Each row below is a small network's average activation on inputs in which a field has the value named, seen along a few directions.
Values that are neighbours, or in one group, have similar rows; names and order tell nothing.
In the rows, 500 means zero.
Strong random noise was added to every row along 7 fixed directions; ignore it. To show where, here is one row again and again, with new noise each time:
[530 426 541 490 398 489 540 590 452 517 467 480 552 435 529 476 548]
[606 350 443 489 317 365 593 670 340 622 325 513 628 253 619 503 387]
[900 817 411 499 378 448 677 423 433 669 488 377 213 893 576 744 521]
[333 344 458 401 632 502 410 553 576 343 518 570 615 290 616 230 522]
[629 442 569 568 398 499 480 546 499 517 547 504 536 568 519 546 533]
[595 363 254 782 496 560 564 698 403 122 358 422 481 224 244 316 491]
[225 423 611 209 857 758 551 388 509 541 540 677 540 648 714 242 652]
[262 538 279 308 730 619 510 370 530 396 353 719 438 548 275 465 379]
[542 704 507 373 349 344 428 473 674 458 619 350 375 578 538 542 618]


Values of T:
t10: [ 70 703 487 214 619 567 607 364 463 469 460 386 334 322 391 289 622]
t7: [489 644 542 456 439 435 523 533 581 555 514 434 492 539 594 411 666]
t3: [482 563 257 451 609 600 741 529 334 389 268 512 391 442 435 387 464]
t5: [557 435 624 482 434 426 414 429 512 866 637 582 598 520 863 580 344]
t2: [436 395 417 621 715 649 528 510 369 415 397 576 636 386 462 457 359]
t8: [386 542 474 579 599 561 556 481 568 355 520 443 337 394 365 476 499]
t1: [451 585 658 252 263 384 767 656 234 741 351 268 437 427 579 530 738]
t11: [148 522 480 279 870 678 684 478 513 416 425 508 417 377 491 244 514]
t9: [409 538 416 378 475 385 467 463 557 425 506 504 479 488 479 473 506]
t4: [545 650 296 450 825 516 522 309 402 612 360 515 377 653 733 491 392]
t6: [563 755 514 406 466 526 711 471 382 691 381 278 372 580 500 681 646]
T is arranged as a line.
Q: A walk along T starts at t10 and steps to its neighbour t5. Put t8, t11, t9, t6 in the order it reaches them.
A: t8, t11, t6, t9
Q: Name the neighbours of t7, in listed order.
A: t3

Values of J:
j8: [570 654 446 293 467 433 581 481 518 501 492 439 309 641 531 518 551]
j9: [552 416 473 422 647 533 425 459 620 527 565 727 661 606 691 461 373]
j6: [573 605 934 627 222 580 567 594 468 605 610 177 468 615 361 640 820]
j10: [444 305 621 576 358 457 471 586 509 562 542 581 638 287 459 521 378]
j4: [203 385 517 291 649 547 445 407 591 625 500 690 574 417 582 381 377]
j1: [510 714 626 501 258 417 456 483 571 556 538 266 378 524 372 804 598]
j11: [586 568 536 727 449 436 423 523 609 319 663 272 401 526 400 548 632]
j5: [414 249 412 706 699 808 511 502 264 429 353 764 660 575 194 481 439]
j7: [476 467 701 657 342 635 584 576 475 370 621 378 458 462 249 519 672]
j12: [601 524 420 563 541 479 462 525 600 370 514 543 442 601 534 444 515]
j3: [578 579 670 647 514 629 322 394 627 328 769 381 471 873 413 512 747]
j2: [364 468 480 437 585 597 651 544 325 477 369 440 526 361 606 245 756]
J is arranged as 4 separate groups.
Q: Which other values are in the same group as j12? Give them in the order they are listed.
A: j8, j9
Q: Which other values are in the same group as j10? Give them in the order they are listed.
A: j4, j7
Q: Which other values are in the same group as j11? Give them in the order they are listed.
A: j6, j1

Values of V:
v21: [750 500 308 653 641 651 718 467 311 694 355 628 357 618 644 487 261]
v23: [598 394 618 703 350 520 420 448 394 619 539 517 527 559 257 744 401]
v8: [524 363 410 725 553 520 343 573 558 163 564 498 459 483 364 291 606]
v3: [439 468 345 478 575 465 541 552 606 389 462 499 487 314 428 505 371]
v19: [642 455 571 631 579 481 531 562 480 660 522 515 601 447 727 440 513]
v15: [645 701 321 752 506 544 497 537 448 202 464 282 253 697  62 676 633]
v5: [249 704 448 260 593 459 589 372 559 430 494 487 272 490 356 633 466]
v16: [378 466 676 402 566 657 553 546 606 324 594 485 534 521 491 383 695]
v13: [302 314 715 418 532 442 336 418 545 667 606 616 697 495 523 622 395]
v18: [421 573 588 456 455 586 776 540 332 511 443 329 330 417 472 433 601]
v1: [576 603 620 602 405 560 447 396 489 499 603 407 446 540 396 577 550]
v20: [516 265 471 644 587 662 447 481 424 395 444 719 550 681 213 567 494]
v25: [386 445 806 409 586 762 650 421 459 606 541 635 459 885 397 596 617]
v14: [649 397 500 731 554 358 349 527 573 484 531 546 648 395 588 602 347]
v6: [600 717 434 466 360 319 368 376 572 464 613 264 348 616 547 585 624]
v22: [557 527 291 531 530 387 356 464 481 443 478 468 595 353 676 326 411]
v11: [221 399 727 317 299 484 399 537 579 556 525 508 629 410 571 370 747]
v9: [524 457 675 515 361 579 608 646 397 501 583 420 424 552 508 425 642]
v17: [505 556 134 508 453 339 536 605 372 441 107 510 580  89 359 486 270]
v24: [748 380 452 613 388 316 529 582 316 700 296 593 763 436 558 733 202]
v2: [605 574 456 547 394 599 561 474 554 529 541 456 393 670 393 463 548]
v10: [380 384 837 560 304 638 428 568 584 640 631 547 657 484 455 622 575]
v7: [602 649 473 353 375 398 561 536 572 563 525 461 451 476 608 483 450]
v4: [544 532 461 434 737 597 608 517 504 463 530 434 466 657 813 317 661]
v12: [586 506 683 437 273 411 371 499 633 688 682 577 670 647 594 680 619]
A value of V combines one of 5 hidden first parts with one of 5 second parts; all combinations occur once.
Q: v8 and v18 share the first part; v8 and v11 share the second. Which value has the first part of v11 and the second part of v18?
A: v21
Q: v16 and v3 share the first part; v16 and v7 share the second. Which value has the first part of v7 and the second part of v3?
A: v10
Q: v15 and v13 share the first part; v15 and v6 share the second. Which value has the first part of v6 and the second part of v13?
A: v23
Q: v4 and v14 share the first part; v4 and v12 share the second. Which value has the first part of v12 and the second part of v14?
A: v19
